These are the activations of a small neural network, seen along a few directions. Each row is one input.
Each table varies a few parts of the input and shows all the possible inputs, shuffled.
Descriptions start from the smaller parts, as in this example, which fits no table here: one of 3 separate values, together with either a single point or one of 9 places around a ring or (one of 6 places along a line, together with one of 8 places around a ring).
Shared parts are said once, and a part with two or three values counts as separate values.

Other details of the inputs shift rows strongly along three fixed directions, in all tables alike. That doesn't count.

Rows:
x1: 5 -11 -15 18 11 2 -29 2 -19 -6 24 15 21
x2: 15 -1 -9 4 1 -8 10 1 -25 3 -11 -32 -17
x3: 59 -20 -31 -15 -12 0 -12 -24 6 -36 1 7 -17
x4: 5 14 24 18 -6 -26 29 23 15 -4 -4 3 26
x5: 20 4 -13 -7 5 -3 -7 -12 44 -14 -3 50 2
x6: 6 -4 -17 7 9 3 8 0 -21 -4 -17 -32 -11
x7: -4 -2 -5 11 3 -4 -13 -7 -5 21 -10 -20 -32
x8: -24 15 3 22 14 -13 19 4 25 14 0 27 24
x9: -11 30 3 -21 -2 19 21 -16 4 -1 -26 15 5
x10: 1 -3 -27 -31 -2 26 -5 4 -9 -3 -19 0 -42
x11: 21 -29 -21 16 14 -10 -4 7 -10 -10 6 -3 27
x12: 11 3 -7 -29 -8 28 -14 -22 -9 -1 -30 -15 -25
x13: 0 -25 30 17 36 -6 28 8 -20 1 12 -14 8
x14: -12 46 8 -18 5 9 1 5 8 -16 -9 7 -7
x15: -22 13 11 16 13 -16 11 12 32 13 -3 18 23
x16: 2 -39 -17 2 -1 2 -17 22 1 4 16 7 15
x17: -9 25 -5 -7 8 -7 16 -9 39 -2 -4 25 6
x18: 8 -5 1 19 -8 -20 0 -10 36 1 21 28 18
x19: -21 -9 7 6 -10 -2 5 28 -20 29 2 -29 -16
x20: -12 28 13 -24 -16 6 18 -21 7 -5 -19 2 1
x21: -12 -26 42 5 25 10 14 -8 -21 19 13 -7 17
x22: -11 -11 -13 -5 -14 9 3 5 -16 12 4 -23 -26
x23: 22 4 -15 -20 -2 0 0 -9 -13 -22 -29 -21 -37
x24: -23 -16 26 13 42 1 13 -7 -17 29 9 -20 -23
x25: 32 -26 -21 6 -3 -14 -27 -19 10 7 20 10 -9
x26: 9 -30 -9 3 3 5 -19 -9 -11 8 7 4 36
x27: 7 21 -7 -23 -5 10 -27 -13 -18 -18 -8 -13 -41
x28: 8 -29 -11 24 8 -9 -27 -1 13 12 9 5 7
x29: 11 7 15 -31 27 26 -7 -24 -23 -17 12 -7 -47
x30: 34 3 13 -23 -26 0 -6 -16 30 -14 0 33 16
x31: 26 -16 -12 3 -2 7 -45 -4 -3 -19 20 9 3
x32: -10 24 3 -25 -22 3 29 7 17 1 0 2 -20
x33: 6 -29 -7 21 3 -21 -28 -3 8 10 11 6 4
x34: 4 26 14 -3 -9 -17 11 -3 41 4 -3 21 -7
x35: 11 -10 -20 12 15 -2 9 5 -17 -8 -11 -2 9
x36: -17 -4 19 13 -7 5 -3 1 -27 28 -15 -30 3
x37: -36 11 8 -2 -14 -7 28 17 6 7 4 -4 3
x38: -4 -35 16 -11 19 13 13 4 -8 3 27 1 -15
x39: 44 -3 -23 -18 -15 9 -39 -28 1 -32 23 16 -20
x40: -30 -1 -3 21 10 -15 -1 -3 -15 28 -4 -26 -13
x41: -34 -10 -13 2 7 8 10 22 -22 23 1 -25 -3
x42: 27 -34 -5 -8 -14 1 -34 -18 -5 -7 2 9 12
x43: -30 21 6 16 7 -8 19 -1 20 18 -6 -3 3
x44: 16 11 19 9 -13 -16 -17 9 17 -13 29 26 24
x45: -4 -10 0 22 17 -12 9 24 -14 3 -11 -17 23
x46: 18 8 -6 -32 -15 17 -6 -28 -17 6 -17 -16 -28
x47: -28 16 -2 12 18 5 -10 11 -34 12 5 -25 3
x48: -32 9 11 1 -10 4 22 27 14 9 -4 -5 3
x49: -6 39 10 -6 3 5 2 6 16 -21 -1 33 10
x50: -24 -4 6 10 1 12 2 -4 -27 26 -13 -31 11
x51: 11 9 17 14 -14 -11 -16 6 19 -18 27 26 24
x52: 16 -9 -1 16 -6 -11 -29 1 -15 -1 35 1 13
x53: -9 28 10 -21 -2 19 15 -8 7 -1 -33 16 3
x54: 15 22 13 0 -12 -12 28 5 26 -24 -14 10 5
x55: -3 -15 -13 1 -7 1 10 15 22 -7 19 39 29
x56: 7 -12 -9 18 2 0 -31 0 -11 -7 28 1 19
x57: 7 -38 -6 11 -18 -3 -15 17 1 5 22 2 5
x58: 10 4 -11 -35 1 26 -14 -19 -13 0 -31 -11 -21
x59: -18 19 6 -25 -20 2 20 11 19 -9 -10 4 -20
x60: -22 8 9 22 1 -12 -13 7 -23 3 20 -12 15
x61: -7 -10 1 25 4 -22 14 11 -18 0 -2 -21 18
x62: -28 4 7 7 -13 -2 27 22 24 3 14 11 25
x63: 4 28 4 -9 -1 1 28 5 16 -21 -29 -6 -8
x64: -5 29 15 -19 -20 11 21 -20 9 0 -17 1 -2
x65: 7 -4 -16 6 18 4 4 10 -26 -2 -28 -17 -12
Description of these inputs: one of 5 separate values, together with either a single point or (one of 2 separate values, together with one of 6 places along a line).
Changing only the choice among 5 separate values turns x63 into x31. The same change can be made to x6. Which row results?
> x56
Changing only the choice among 5 separate values turns x11 into x47. The same change can be made to x3. Which row results?
> x39
A walk changes only the place on the line of 6. It starts at x53 and steps to x58. List the rest of the walk in order.
> x12, x42, x36, x30
Which other rows does x27 become when the choice among 2 separate values takes its other values? List them by row number.
> x60
Which other rows does x19 become when the choice among 5 separate values takes its other values? List them by row number.
> x4, x30, x34, x44
Which other rows does x33 become when the choice among 2 separate values takes its other values? List them by row number.
> x40

Rows:
x66: -3 12 9 -7 -8 -10 38 10 53 -14 0 30 25
x67: -50 38 17 -2 -7 4 37 22 -3 23 -24 -26 3
x68: -3 -51 -10 38 8 -13 -5 21 -9 20 15 -8 27
x69: -4 26 -14 2 0 10 -8 0 -35 9 -27 -42 -28
x70: 27 -4 -23 -8 2 -6 -6 -11 3 -17 -13 -1 -20
x71: 11 -1 -14 -18 3 12 -27 -24 2 -7 7 9 -23
x72: 13 -1 -13 -16 0 14 -23 -22 0 -7 10 9 -24
x73: 23 11 -19 -15 -13 1 -15 -11 2 -18 -12 5 -9
x74: 14 1 -2 -22 -4 10 -21 -8 5 -6 10 4 -24
x75: 3 13 -18 6 14 3 3 0 -27 7 -28 -42 -39
x76: 30 -13 -26 -20 -1 -4 -6 -11 11 -18 -12 5 -22
x77: -3 13 6 -5 -21 -1 18 8 36 -10 1 32 30
x78: 1 -53 -10 38 5 -18 -7 17 -15 17 14 -7 23
x79: 33 -10 -13 -29 9 15 2 -13 -12 -22 7 12 -17
x80: -10 -31 16 35 4 -12 -25 18 -16 21 33 -4 24
x81: 0 -38 -8 31 -3 -18 -26 19 -22 16 14 -9 36
x82: -15 29 25 -1 -6 -7 14 -1 39 -6 15 36 22
x83: -31 24 36 2 8 3 45 -2 -20 23 -19 -34 -1
x84: 22 -2 -9 -21 -5 10 -25 -20 5 -10 8 15 -27
x85: -6 19 23 -3 -10 -6 8 1 34 -11 19 36 15
x86: -18 15 -9 -13 12 17 -14 -18 -26 16 -8 -26 -39
x87: 4 -43 8 29 12 -6 -19 7 -23 -10 22 -11 38
x88: -53 38 20 9 -10 0 37 21 -14 24 -28 -24 -1
x89: 14 8 29 -10 9 2 23 -2 33 -19 -6 42 31
What do these inputs look like to the network?
> either one of 4 separate values or one of 8 places along a line or (one of 2 separate values, together with one of 6 places along a line)
List by row number the other inputs of the same sort as x79.
> x83, x87, x89

Rows:
x90: 1 18 14 -6 1 -3 26 0 10 -22 -6 16 23
x91: -16 -16 11 35 13 -7 9 13 -40 19 5 -28 32
x92: 1 23 25 -8 -7 -4 33 1 20 -16 -5 17 31
x93: 39 -6 -17 -6 -4 -5 -38 -19 -3 -19 15 -1 -34
x94: 44 -26 -44 -19 -14 8 -49 -24 6 -24 6 25 -4
x95: 24 -7 6 -20 -28 2 -12 -3 20 -21 19 21 -2
x96: 4 -6 -6 -28 6 22 -12 -25 -12 9 -4 -10 -35
x97: 14 -5 -16 -12 -7 -8 16 -1 31 -19 -2 24 0
x98: 2 -4 -12 -26 12 20 -12 -24 -12 -1 -4 -2 -36
x99: 27 -11 6 -20 -10 11 1 -12 -4 -18 -10 1 1
x100: 0 6 13 -4 0 0 12 -14 31 -6 22 39 22
x101: 2 18 -14 -7 -16 3 -5 -11 12 -4 -5 14 7
x102: 5 34 9 10 -11 -20 0 -8 42 -12 -3 33 25
x103: -1 -26 5 30 4 -12 -21 28 -13 7 34 3 22
x104: -29 -24 12 27 -1 -10 19 27 -18 36 -10 -34 8
x105: 5 6 -16 -20 -1 15 -17 -2 -14 -14 2 -17 -41
x106: -13 26 7 -10 23 10 -2 -24 -18 17 -20 -29 -54
x107: -23 35 -4 -17 -4 15 9 -2 -32 9 -12 -40 -52
x108: -21 27 -9 -5 4 13 -4 7 -19 15 -30 -19 -22
x109: -15 18 -16 -6 0 12 -10 0 -8 3 -21 -14 -13
x110: -10 24 11 -6 -12 -7 13 9 18 -17 14 18 5
x111: -7 7 6 -15 18 16 0 -6 -2 7 -4 6 -22
x112: 11 17 6 3 15 -3 3 -13 -20 -6 -21 -25 -18
x113: -23 -25 -6 38 7 -15 14 21 -20 32 5 -26 16
x114: 15 -56 -24 26 9 -13 -16 15 1 2 18 1 20
x115: 24 -56 -11 23 -20 -9 -46 4 0 8 23 17 46
x116: 30 -28 -25 -27 13 23 -34 -28 2 -16 10 14 -29
x117: -8 -44 20 20 4 -1 -15 3 -9 25 24 2 26
x118: -5 -23 6 26 19 -3 -1 15 -27 2 4 -18 28
x119: -7 13 5 -11 -13 4 0 4 -7 1 7 -13 -16
x120: -25 24 8 3 8 -6 41 24 14 10 -22 -3 -7
x121: -11 -20 -2 44 17 -26 0 14 -18 29 -3 -33 -1
x122: -26 29 17 -3 -10 -11 52 15 33 7 -15 5 10
x123: -7 34 29 -1 7 -4 39 15 18 -16 -11 21 28
x124: -2 24 6 -7 -24 -6 7 -1 38 -8 0 34 34
Changing only one part turns x118 into x114. The same change can be made to x99. Which row results?
> x104
What do these inputs look like to the network?
> one of 5 separate values, together with either a single point or one of 6 places along a line
Which other rows does x90 become when the choice among 5 separate values takes its other values? List them by row number.
> x94, x97, x98, x110
Which other rows does x116 become when the place on the line of 6 takes its other values? List them by row number.
> x96, x98, x100, x111, x117
